A small network was shown many inputs. Here are its activations along a few directions, one row for each input.
In each table, some parts of the input vary, and every possible input appears once, in random order.
Descriptions start from the smaller parts, as in this example, which fits no table here: one of 6 places along a line, together with either a single point or one of 11 places around a ring or (one of 3 separate values, together with one of 5 places around a ring).
Shared parts are said once, and a part with two or three values counts as separate values.

A family of inputs:
R1: [ 87  65 -19  37  -7 -81 -13  21  47  12  11 -30 -19  27  18  11]
R2: [ 19 -14 -33  -9  14  46  46 -45  31  11 -30  14   9 -54  23 -35]
R3: [-63 -23 -56 -67  57  -1  53 -11  32  14 -52 -14  49  10  -7  76]
R4: [-76 -38 -24 -56  10 -58  61  16  34  53 -32 -15   6   2   6  48]
R5: [ 54 -13   4  53 -32 -47  33  12  50 -35  14   2 -11  19 -45  -5]
R6: [ 91  40  22  51  -2 -74 -44  25  -6 -20  27 -14 -24  22   2  11]
R7: [ 19 -23 -55  36   7  -9  22 -16  49  36 -44  -4 -17  12   3 -50]
R8: [-40 -18   8  31 -55  48  12 -24 -28 -58 -12  38  25 -66 -30 -45]
R9: [-88 -39  28 -72  -1  15 -23   7 -32 -32  14 -15   3  -9 -16  68]
R10: [-59  43 -32 -57  68  -1   4  10   8  17 -29 -42  39  15  29  94]
R11: [-21 -12  19  22 -51  43 -50 -47 -85 -64  37   8   2 -59 -31 -48]
R12: [ 66 -17 -30 -16  -8   0  42   5  71  79  -3  50   8  66 -21 -20]
R13: [ 80  16  21   8   8  11 -43  41  -9  51  40  18  -6  58 -13  -2]
R14: [ 63   8  32  35 -36 -58 -20  -9  -2 -54  45  13 -44  31 -29 -13]
R15: [-71  28  -2 -46  21 -59  12  38   9  55 -10 -42  -4   6  45  66]
R16: [ 32  22  29   6  26  50 -34 -17 -48 -22   8   2   1 -50  48 -23]
R17: [-60   3  42 -58  35   1 -42  11 -35   6  -7 -31  25   6  37  91]
R18: [-96 -33  15 -35  26 -22  72  10   2 -21 -12   5  34  26 -23  37]
R19: [ 77  41 -24  -6   2   4 -10  38  42  82  23   2  -2  64   5  -1]
R20: [ 10 -25   8   6   1  70 -20 -34 -45 -47  45  -3 -13 -61  -5 -38]
R21: [ 24  47 -21  33  10 -12 -21   0  22  30 -30 -14 -26  29  56 -40]
R22: [ 32  14   7  52  18  -4 -57  12 -31   3  -6 -16 -28  15  28 -37]
R23: [  5  28  25  31 -20  26 -68 -22 -90 -34   6  -5  14 -59   9 -27]
R24: [ -3  63   0  14 -29  20 -30 -35 -38  -5 -22  -5  10 -47  32 -28]
R25: [ 50 -17  32  -6 -26  26 -19   7  -6  17  60  47 -25  66 -45 -25]
R26: [-91 -39  41 -51  -9 -36  -3  19 -42 -12  31 -19 -20   0 -19  38]
R27: [-89 -39 -12 -49  36  31  49   6   8 -38 -23  -9  56   9 -30  71]
R28: [-13 -32  -9  50 -17  18  22  10  29 -21 -27  26 -19   7 -12 -54]
R29: [-60  -4  41 -30  31 -48 -26  32 -47  30  17 -53   3   6  21  64]
R30: [  0 -19   7  38 -17   8 -36  -3 -24 -35   9  18 -51   9 -10 -59]
R31: [-12   0 -20  11 -35  21  16 -59  -7  -4 -41  23  21 -53  -7 -43]
R32: [ 71   8 -33  25 -17 -85  35   5  80   7 -21  21 -16  14 -19  -8]
R33: [ 40 -32  15   5 -27  34  40  21  47  29  23  53   9  65 -45 -21]
R34: [ 23  49 -21  -6  19  43  -1  -3   5   7 -16  -9  -7 -61  52 -20]
R35: [ -2 -38  -6  18   0  80  39 -20   7 -35   6   3  17 -63  -7 -34]
Describe the family of inputs behind these rows.
Answer: one of 5 places around a ring, together with either one of 2 separate values or one of 5 places along a line
The inputs of R27 and R3 match in every part but the place on the ring of 5. If R8 is changed in the same way as R27 into R3, which row does it become?
Answer: R31
Change only the choice among 2 separate values in R3. List by row number the other rows that result.
Answer: R4
List by row number the other rows that have the place on the ring of 5 in common with R23.
Answer: R6, R13, R16, R17, R22, R29

A family of inputs:
R36: [ 48 -26 -33  40 -40  27  34 -21  44   5 -17  43  -3  -9 -33 -71]
R37: [ 66   0  22  31 -27   2 -22   2  -7 -25  39  25 -22   9 -25 -33]
R38: [ 46  13   2  38 -15  32 -49 -15 -31 -12  11  15 -19 -10   0 -55]
R39: [ 65  13  13  43 -22 -36  -6  28  27   5  24  16 -44  32   0 -38]
R40: [-63 -56 -38 -41   6  17  60 -27  31  23 -35  -1  34  -7 -24  21]
R41: [-55 -17  19 -45  16  -3   9  11 -16 -13  16 -15  21  13 -16  61]
R42: [ 90  44  -7  30 -12 -26  -9  28  49  35   5   9 -29  23  27 -20]
R43: [-85  -3  16 -27  12  20  -5 -24 -55 -33 -13 -30  30 -56  19  33]
R44: [-71  -7   0 -44  25  17 -18 -15 -48  10 -10 -21  26 -11   6  36]
R45: [ 34  23   5  55 -25  25 -42 -38 -46 -52   1  10  -8 -50   0 -63]
R46: [-53  -7  12 -30  32 -37  25  40  20   9  -2 -24  -1  39  11  58]
R47: [-23  23 -11 -50  48 -37  24  31  33  47 -19 -27  15  27  34  71]
Describe the family of inputs behind these rows.
Answer: one of 2 separate values, together with either a single point or one of 5 places along a line
The inputs of R41 and R37 match in every part but the choice among 2 separate values. If R43 is changed in the same way as R41 into R37, which row does it become?
Answer: R45
Change only the choice among 2 separate values in R44. List by row number the other rows that result.
Answer: R38
Change only the choice among 2 separate values in R40. List by row number the other rows that result.
Answer: R36

A family of inputs:
R48: [ 74   6  20  45 -29  -3 -23   8  -1 -22  33  32 -27  19 -25 -46]
R49: [-44 -27 -15 -32   8   4  24  -2  14  27 -13  -7  13  13  -7  23]
R50: [-78  -7  14 -50  31 -24  15  11 -16  -8  -5 -29  27   6   3  76]
R51: [ 42  28   6  37  -8 -22 -32   1 -10  -9   5   0 -25   2  14 -30]
R52: [-33 -19   9  10  -3  62 -11 -30 -48 -47   3  -2   9 -60  -1 -29]
R53: [ 15  24   3 -10  14   0 -26   2 -13  11   7 -13  -3  -1  20  14]
R54: [ 47  18 -14  42 -13 -11   1   2  25   6 -14  13 -19  -3  12 -44]
R55: [ 19  17 -18  -6  -2   8   5  -3  18  29 -13   1   7  -9  15  -1]
R56: [-48 -10  12 -32  19  -4  -2  14 -18   9   4 -10  10  21  -3  36]
R57: [ 79  -7  -3  47 -37   6   7   2  32  -5  16  40 -23  12 -28 -60]
R58: [-73 -23 -14 -51  20 -16  41  -5  16  10 -22 -26  30  -2  -1  62]
Describe the family of inputs behind these rows.
Answer: either a single point or (one of 2 separate values, together with one of 5 places along a line)
Change only the place on the line of 5 in R48. List by row number the other rows that result.
Answer: R50, R51, R53, R56
Change only the choice among 2 separate values in R49. List by row number the other rows that result.
Answer: R56
